These are the activations of a small neural network, seen along a few directions. Each row is one input.
In each table, some parts of the input vary, and every possible input appears once, in random order.
Descriptions start from the smaller parts, as in this example, which fits no table here: one of 8 places around a ring, together with either a single point or one of 9 places around a ring or (one of 2 separate values, together with one of 6 places along a line).
Shared parts are said once, and a part with two or three values counts as separate values.
(in the rows, 128 means zero)

Other details of the inputs shift rows strongly along two fixed directions, in all tables alike. That doesn't count.

Table:
R1: [121 131 132 147 148 136 124 131 115 118 151]
R2: [181 131 124 159 117 131 131  78 104 106 126]
R3: [116  75 110 107 108 135 144 141 156 113 121]
R4: [145  90 117 120 100 133 149 111 138 110 110]
R5: [109 110 125 117 140 140 142 123 153 141 118]
R6: [ 95 132 133 139 140 131 130 156 118 137 152]
R7: [131  82 106  95 101 131 138 138 151 140 106]
R8: [201 153 145 153 115 113 116  52  95  86 108]
R9: [ 91 158 143 125 146 112 111 157 123 148 132]
R10: [163 103 120 124 103 126 145 114 137 129  95]
R11: [128 141 125 136 144 136 120 134 117 147 138]
R12: [108 158 138 126 172 147 147 145 113 127 131]
R13: [ 96 161 147 121 151 119 107 149 115 142 136]
R14: [122  98 115 101  98 115 108 114 171 135 129]
R15: [ 99 157 132 147 163 148 121 145 113 130 153]
R16: [125  91 116 104  72 103 116 131 149 122 128]
R17: [ 99 142 142 128 166 134 140 164 125 150 119]
R18: [102 129 145 130 151 134 148 163 128 136 123]
R19: [ 95 127 134 117 134 119 112 147 136 114 150]
R20: [ 92 159 141 126 152 131 107 150 127 120 148]
R21: [119  93 103 117 107 129 126 120 161 150 140]
R22: [144 110 107 132  99 121 131 131 135 144 127]
R23: [219 160 124 169 121 127 127  55  92 124  99]
R24: [ 89 125 142 124 153 139 149 166 126 129 131]
R25: [110 139 119 124 143 141 127 150 126 143 158]
R26: [156 196 167 160 161 116 116 104  88 120 118]
R27: [152  92 105 127  82 119 133 122 137 134 126]
R28: [123 106 107  89  88 116 114 135 156 127 137]
R29: [160 116 126 118  84 104 118 111 139 119 117]
R30: [149 175 149 158 180 156 142 103  97 102 113]
Description of these inputs: one of 3 separate values, together with either a single point or one of 9 places around a ring.
The inputs of R25 and R28 match in every part but the choice among 3 separate values. If R15 is changed in the same way as R25 into R28, which row does it become?
Answer: R20
Change only the choice among 3 separate values in R4. List by row number the other rows that result.
Answer: R2, R8
Which other rows agree with R24 in the choice among 3 separate values? List them by row number.
Answer: R3, R4, R5, R7, R10, R12, R17, R18, R30

Table:
R31: [183 124 118 140 122 151 137  73 124 107  79]
R32: [184 159 153 177 170 152 167  67  75  83 117]
R33: [187 155 154 185 166 152 156  67  84  89 103]
R34: [115 193 160 152 216 169 152 124  85  99 139]
R35: [109 211 165 175 198 121  97 116  82 142 163]
R36: [150  89 124 131 117 130 158 126 138 132  92]
R37: [175 181 163 158 149 124 112  79  85  70 106]
R38: [210 155 136 135 133 144 161  66  99 123  76]
R39: [ 58 133 149 110 152 113 114 166 156 132 135]
R40: [207 174 122 160  90 110 106  66  95 115 117]
R41: [157 108  88 125 113 146 125 119 132 142 148]
R42: [136  73 110  84  71 108 128  98 165  98 129]
R43: [161  93  72 120  77 142 126 118 159 155 131]
R44: [118 195 167 153 223 152 143 138  89 134 107]
R45: [ 64 145 128 127 130 115  93 178 117 149 171]
R46: [151  65  74 136  66 131 137 111 140 146 131]
R47: [ 69 149 140 119 141 116  95 196 121 147 186]
R48: [ 57 149 159 106 156 109 114 196 129 135 126]
R49: [134  77 109  66  49  94 127 150 164 134 100]
R50: [ 65 144 162  91 156 106 127 181 146 159 136]
R51: [ 55 128 155 109 160 121 111 165 147 123 153]
R52: [180 133 144 123 120 101 121  69 127 112  84]
R53: [145  53  53  99  55 138 122 123 164 151 131]
R54: [125  67 100  73  47 107 129 132 165  91 127]
R55: [144  84 109  98  51 107 111 119 166 102  91]
R56: [ 77 114 124 141 152 144 135 190 127 165 183]
R57: [157  84  80 147  85 127 136 121 147 151 135]
R58: [ 78 122 146 118 164 135 167 194 132 165 131]
R59: [181 158 155 185 160 150 153  71  90 104  88]
R60: [ 61 120 130 114 175 160 135 181 143 131 142]
R61: [134 123 110 122  88 104 102 121 158 152 147]
R62: [ 68 138 138 116 145 116  97 176 145 160 191]
What do these inputs look like to the network?
Answer: one of 4 places along a line, together with either one of 3 separate values or one of 5 places along a line
The inputs of R58 and R50 match in every part but the place on the line of 4. If R56 is changed in the same way as R58 into R50, which row does it become?
Answer: R62
Which other rows agree with R44 in the place on the line of 4? List them by row number.
Answer: R31, R34, R38, R41, R43, R53, R60
Start at R36 and move only the place on the line of 4, one step at a time. The first step leads to R44. Which rows follow, in order?
Answer: R52, R48

Table:
R63: [136 244 155 177 193 141 103  86  69 130 146]
R64: [190  91  83 104  59 107 120  83 158 127 141]
R65: [171 126 119 100  75 112 118  93 159 116 107]
R66: [143 211 168 193 212 121  96  95  67 138 142]
R67: [161  65 103 109  79 133 150  81 159  87  90]
R68: [183 155 121 173 105 116 107  91 103 110 118]
R69: [187 146 131 147  93  99 112  86 114  92  86]
R70: [165 137 155 119 123 104 123  95 109 101 129]
R71: [ 43 115 116 129 173 155 138 188 139 124 173]
R72: [177 137 127 165 142 142 155  91 106 148 110]
R73: [167 178 159 163 162 118 122  87  75 113 162]
R74: [ 68 104 149 113 157 141 152 163 158 131 129]
R75: [167  89 107 143 110 144 155  96 143 139 115]
R76: [137 212 200 169 187 123 133 106  50  91 129]
R77: [201  99  94 128  93 155 129  97 125 124 115]
R78: [ 52 129 121  77 112 122 106 176 166 146 140]
R79: [168 177 153 147 174 155 137  97  81  80 103]
R80: [ 73 133 153 121 172 134 158 178 139 158 118]
R81: [ 87  89 107 130 133 150 145 144 150 124 150]
R82: [ 96  92  92  90  69 119 110 164 192 161 166]
R83: [174  91  86 122  86 156 133 102 131 104 122]
R84: [161 182 166 154 172 110  98  80  91 117 102]
R85: [159 152 140 107 128 105 121 103 133 114 130]
R86: [ 80  73  87  88  77 115  88 155 165 164 158]
R87: [ 76 171 158 130 192 132 157 188 109 164 115]
R88: [ 55 108 137 100 103 111 120 202 149 128 144]
R89: [164 124 132 147  94 117 127  93  97 111 143]
R90: [166 114 119 103  82 111  96  72 131 114  96]
R91: [ 71 127 139 147 181 156 150 164 134 146 159]
R92: [ 79  93 130  98 103 103 103 184 177 143 127]
R93: [ 46 117 152 116 178 141 157 194 155 153 132]
R94: [ 97  99 116  93 124 126 150 181 145 152 110]
R95: [ 70 137 144 123 188 144 144 161 128  96 135]
R96: [ 95  83 114  74 115 145 130 190 164 141 126]
R97: [ 71 178 142 153 211 147 148 195  87 169 152]
R98: [182  82  98 138  56 108 100  94 155 132 117]
R99: [174  88  95 138  39 112 121 101 133 112 125]
R100: [172 115  96 137 109 131 152 111 118 160 104]
What do these inputs look like to the network?
Answer: one of 2 separate values, together with either one of 9 places around a ring or one of 10 places around a ring
The inputs of R84 and R66 match in every part but the choice among 2 separate values. If R76 is changed in the same way as R84 into R66, which row does it become?
Answer: R89
Start at R100 and move only the place on the ring of 9, one step at a time. The first step leads to R72. Which rows follow, in order?
Answer: R75, R91, R81, R71, R83, R77, R97

Table:
R101: [ 69 129 143 123 177 147 148 183 123 138 156]
R102: [141  54  83  99  71 135 140 113 169 122 107]
R103: [ 64 122 122 121 164 154 138 183 143 144 147]
R104: [144 171 150 149 159 125 114  94 101  99 116]
R105: [190  90 109 132  81 130 148  80 130 109  84]
R106: [ 97  72  92  98  75 115 116 152 180 160 148]
R107: [ 81 171 168 136 178 124 116 150 125 129 138]
R108: [203 175 142 168 126 120 117  68  76 111 108]
R109: [ 62  37  85  81  88 141 140 203 193 147 153]
R110: [169  78 108 101  64 100 116  91 160 116  92]
R111: [ 86  52  90  96  68 119 112 169 179 152 164]
R112: [ 78  69 107  82 115 126 149 189 172 160 133]
R113: [218 192 149 170 134 123 122  61  71 100  96]
R114: [173 172 151 155 168 149 147  76  91 118 101]
R115: [138  95 105 115  88 121 113 122 144 128 148]
R116: [ 56  47  83  69  96 137 143 195 187 153 144]
R117: [184  85  94 107  56 123 118  87 148 109 122]
R118: [126 159 147 150 175 138 156 125  96 120 130]
R119: [ 57 159 166 130 170 116 120 186 120 131 144]
R120: [ 67 149 137 122 154 122 124 191 132 138 167]
R121: [ 96 152 151 124 158 131 115 153 115 120 150]
R122: [ 57 170 147 116 176 132 118 187 135 154 163]
R123: [135  46  93 102  73 135 143 123 171 119 123]
R124: [151 100 107 132  77 111 118 120 136 140 123]
R125: [220  86  79 117  43 120 110  46 138 109 101]
R126: [151 188 144 175 171 135 111  89  84 124 135]
R127: [ 82 159 150 117 159 128 118 158 131 136 143]
R128: [195  78 107 116  53 114 115  64 144  90 103]
R129: [207 188 148 194 146 121 125  48  70 106 123]
R130: [149 170 146 162 158 120 117 105 103 143 130]
R131: [163 146 135 157 140 143 149 113 101 117 105]
R132: [212 192 136 162 144 135 115  45  78  95 105]
R133: [208 106 120 131  68 105 127  53 125  89  95]
R134: [138 148 134 132 138 118 116 122 119 144 134]
R135: [130 176 145 145 157 130 114 113 108 139 137]
R136: [ 89 153 157 136 191 140 145 158 119 146 129]
R137: [ 95 175 160 140 169 123 124 153 105 121 147]
R138: [129 165 145 152 176 152 146 120 110 132 122]
R139: [122 153 144 146 177 142 141 148 116 141 119]
R140: [ 90  52  98  96  84 127 149 167 174 136 130]
R141: [ 58 158 146 135 169 121 118 190 119 152 175]
R142: [131  94 103  92  79 113 118 146 162 144 123]
R143: [124 105 110 101  93 121 115 123 151 117 124]
R144: [201  81 101 105  35 105 123  78 140 105  86]
R145: [117 153 141 156 172 144 149 146 108 126 133]
R146: [ 82 158 153 117 170 119 116 169 126 143 140]
R147: [131 163 155 150 173 144 150 133  87 128 114]
R148: [ 79 152 153 135 185 148 145 157 129 143 136]
What do these inputs look like to the network?
Answer: one of 6 places around a ring, together with either one of 3 separate values or one of 5 places along a line
The inputs of R118 and R112 match in every part but the place on the ring of 6. If R133 is changed in the same way as R118 into R112, which row does it become?
Answer: R110
The inputs of R106 and R126 match in every part but the place on the ring of 6. If R127 is changed in the same way as R106 into R126, which row does it become?
Answer: R143
Start at R109 and move only the place on the ring of 6, one step at a time. The first step leads to R103. Which rows follow, in order?
Answer: R138, R139, R131, R145
Start at R133 and move only the place on the line of 5, one step at a time. The first step leads to R137. Which rows follow, in order?
Answer: R120, R141, R129
Which other rows agree with R113 in the place on the ring of 6? List them by row number.
Answer: R105, R108, R119, R124, R131, R144, R147
Change only the choice among 3 separate values in R103. List by row number the other rows that result.
Answer: R102, R116
